A small network was trained on invented records. Each row is its activation on one of them, seen along a few directions.
Records have a field called B. Each example row is followed by its value.
The largest differences between rows may come from other fields.
In the rows, zero is written as 500.
Strong random noise was added to every row along 2 fixed directions; ignore it. To show where, here is one row again and again, with new noise each time:
[558 378 366 511 473 340 410 544 434 324 355 569 151 655 574 476 648 416
 742 701 407 648 419 623]
[552 384 383 509 459 350 419 543 442 347 376 553 188 628 559 483 621 423
 714 683 433 618 421 606]
[522 459 531 478 364 476 496 520 498 556 584 438 529 392 438 524 392 529
 456 515 643 369 462 450]
[436 351 512 526 295 322 481 562 514 483 465 371 407 439 446 561 424 371
 570 570 662 391 361 511]

[693 699 526 417 688 834 505 390 449 629 707 672 711 451 527 408 488 823
 296 432 417 504 728 425] => b4
[428 347 493 525 318 308 505 560 507 491 451 380 368 472 449 549 411 331
 593 568 586 406 363 495] => b8
[344 535 589 509 563 519 588 535 534 613 491 439 697 478 461 504 403 449
 439 348 493 456 496 433] => b5
[439 521 648 502 403 586 550 465 549 692 654 369 803 299 405 549 293 550
 282 372 712 269 524 401] => b4
[596 521 503 450 443 557 483 495 469 552 618 522 522 423 467 483 431 621
 442 524 570 423 526 447] => b3
[537 446 356 502 554 412 441 478 460 378 344 575 240 652 589 504 671 404
 667 622 355 658 449 588] => b6
[268 484 507 600 619 384 558 555 573 398 251 450 472 692 557 512 619 259
 635 423 354 663 432 597] => b3
[477 387 569 460 282 392 529 534 494 604 623 373 543 317 401 581 298 468
 416 516 703 271 424 397] => b1
[537 477 503 469 412 489 514 507 482 562 581 475 487 441 450 494 391 518
 477 517 534 404 483 438] => b8
[811 572 332 384 691 635 380 429 327 424 564 801 256 623 624 373 667 770
 582 688 264 711 656 539] => b5
[535 498 461 492 577 548 473 458 475 475 465 550 461 541 544 493 588 522
 527 521 426 574 534 534] => b7
[524 340 386 503 422 306 415 541 429 373 366 529 168 613 549 500 584 392
 725 693 453 588 396 597] => b2
[291 304 566 579 304 296 515 537 575 508 384 266 511 415 436 624 429 236
 543 485 687 371 326 529] => b7
[369 300 413 567 374 218 463 539 522 376 262 387 235 588 527 594 587 191
 709 615 518 545 297 600] => b6
[381 257 496 541 237 204 467 583 501 461 397 330 309 457 449 593 417 270
 643 615 678 387 295 534] => b2
[620 538 481 416 523 560 488 435 436 546 627 588 496 461 507 484 472 638
 409 539 458 488 582 440] => b1

Here are new rows. What is B for each?
[646 554 500 402 512 631 481 457 429 620 664 576 570 397 473 461 412 700
 394 509 526 429 583 403] => b5
[521 427 371 499 500 381 440 484 463 391 362 540 249 618 567 517 634 398
 650 624 411 618 427 576] => b6
[436 379 556 524 346 406 501 551 509 541 508 383 508 415 454 550 392 422
 511 531 667 361 415 497] => b4
[489 456 511 496 450 474 497 476 501 542 506 464 506 452 479 531 458 475
 476 501 549 449 481 474] => b2
[591 514 438 469 575 546 466 450 452 484 494 599 417 549 545 470 568 562
 522 551 402 580 553 512] => b2
[641 491 367 443 538 505 443 491 420 440 479 623 288 579 563 474 599 556
 603 624 399 588 503 523] => b6
[450 292 451 507 330 245 436 558 453 444 391 416 264 506 493 549 482 339
 666 655 590 478 341 546] => b5
[354 553 547 558 678 537 562 516 533 489 387 513 603 628 558 475 567 429
 514 396 368 614 541 549] => b4
